These are the activations of a small neural network, seen along a few directions. Each row is one input.
In each table, some parts of the input vary, and every possible input appears once, in random order.
Descriptions start from the smaller parts, as in this example, which fits no table here: one of 4 places along a line, together with either a single point or (one of 2 separate values, together with one of 5 places around a ring) or one of 11 places along a line.
Shared parts are said once, and a part with two or three values counts as separate values.
In the rows, zero is written as 128.

Other details of the inputs shift rows strongly along two fixed directions, in all tables alike. That doesn't count.
These rows show it; all are for the same input, with only those details redrawn:
[131  95  98  92 106 100 174 122 100 147 105 155 126]
[128 152 126 131 135 103 118 143 133 136 135 111 129]
[132  95  97  93 105 100 174 123 100 147 106 155 126]
[127 152 127 132 135 102 118 143 134 136 135 111 130]
[128 152 127 132 135 102 119 144 134 136 135 112 130]
[128 152 126 132 135 103 118 143 133 136 135 111 129]
[132  94  99  92 105  99 176 122 100 146 105 156 127]
[117  64 167  34 121 158 150  95  89 107 115 189 115]

Rows:
R1: [125 153 114 143 140 115 127 130 148 125 139 118 125]
R2: [119  80  93 103 109 116 179 130 109 144 101 150 131]
R3: [125  83  96 100  99 112 174 127 103 147  96 147 126]
R4: [127 148 119 160 132 129 124 132 139 129 125 112 115]
R5: [117 139 122 158 129 136 126 144 140 132 121 102 126]
R6: [154 123 203  87 133 182 106 114 141 120 166 156  95]
R7: [129  76  90 108 105 119 173 121 103 143 104 155 143]
R8: [132 139 123 147 125 119 111 140 132 135 129 105 143]
R9: [136 145 119 167 128 131 117 125 134 127 129 117 127]
R10: [127 151 126 132 138 103 120 145 136 135 136 112 131]
R11: [176 150 132 151 113 128 122 131 145 160 160 126 117]
R12: [135 144 117 168 130 132 119 128 136 127 130 119 128]
R13: [123 145 117 163 138 131 128 134 144 128 128 117 118]
R14: [138  90  85 107 107 114 177  99 107 133 114 170 133]
R15: [134  99  91 100 101 108 179 105 107 136 105 160 117]
R16: [123 148 120 133 143 108 123 146 139 135 139 114 134]
R17: [119 140 123 141 135 119 121 150 141 136 127 104 134]
R18: [137 149 125 140 131 105 111 136 129 134 137 116 142]
R19: [128 138 121 164 122 136 118 137 133 131 125 104 137]
R20: [115 137 119 159 133 138 128 144 142 133 123 104 129]
R21: [140 154 118 148 127 113 114 119 137 126 138 119 133]
R22: [126 137 119 164 125 138 119 137 134 131 126 106 138]
R23: [107 112 194  82 146 174  93 123 129  98 135 136 122]
R24: [119 116 189  86 155 166  92 116 125  94 151 152 136]
R25: [136 148 123 140 134 106 113 136 130 135 139 116 143]
R26: [111 103 186 108 143 196  98 113 126  92 135 144 130]
R27: [130 138 122 147 127 120 112 141 134 135 129 106 145]
R28: [127 155 116 142 136 113 125 129 146 125 137 117 124]
R29: [136 152 115 150 133 115 118 122 141 125 140 121 136]
R30: [124 113 189 109 140 186  96  98 121  87 137 150 117]
R31: [131  88  91 118  99 124 181 110 102 139  94 160 109]
R32: [132 142 115 170 135 133 122 128 138 126 133 120 130]
R33: [119 140 123 157 126 135 125 143 138 132 121 100 125]
R34: [129 137 121 149 130 121 114 144 136 134 130 108 147]
R35: [117 127 190  84 150 171  99 101 134  85 144 148 112]
R36: [125 150 122 133 141 106 121 145 137 135 138 113 132]
R37: [106 108 194  96 140 193 101 114 125  94 127 135 114]
R38: [139 153 117 148 130 114 117 120 139 125 138 119 135]
R39: [130 138 123 163 119 136 116 136 132 131 124 104 136]
R40: [131  94  98  92 106 100 175 122 100 147 105 156 126]
R41: [121 116 192  84 152 165  91 114 123  94 149 151 135]
R42: [125 147 119 162 135 130 126 134 142 128 126 115 116]
Question: What do these inputs look like to the network?
Answer: one of 2 separate values, together with either a single point or (one of 4 places along a line, together with one of 5 places around a ring)
Question: Changing only the choice among 2 separate values turns R31 into R30. The same change can be made to R35. Which row results?
Answer: R38
Question: Changing only the choice among 2 separate values turns R13 into R32. The same change can be made to R3. Which row results?
Answer: R8
Question: Which other rows does R24 become when the place on the line of 4 takes its other values? List them by row number.
Answer: R18, R25, R41
Question: Which other rows does R22 become when the place on the ring of 5 takes its other values? List them by row number.
Answer: R12, R29, R34, R41
Question: Which other rows does R34 become when the choice among 2 separate values takes its other values? List them by row number.
Answer: R17
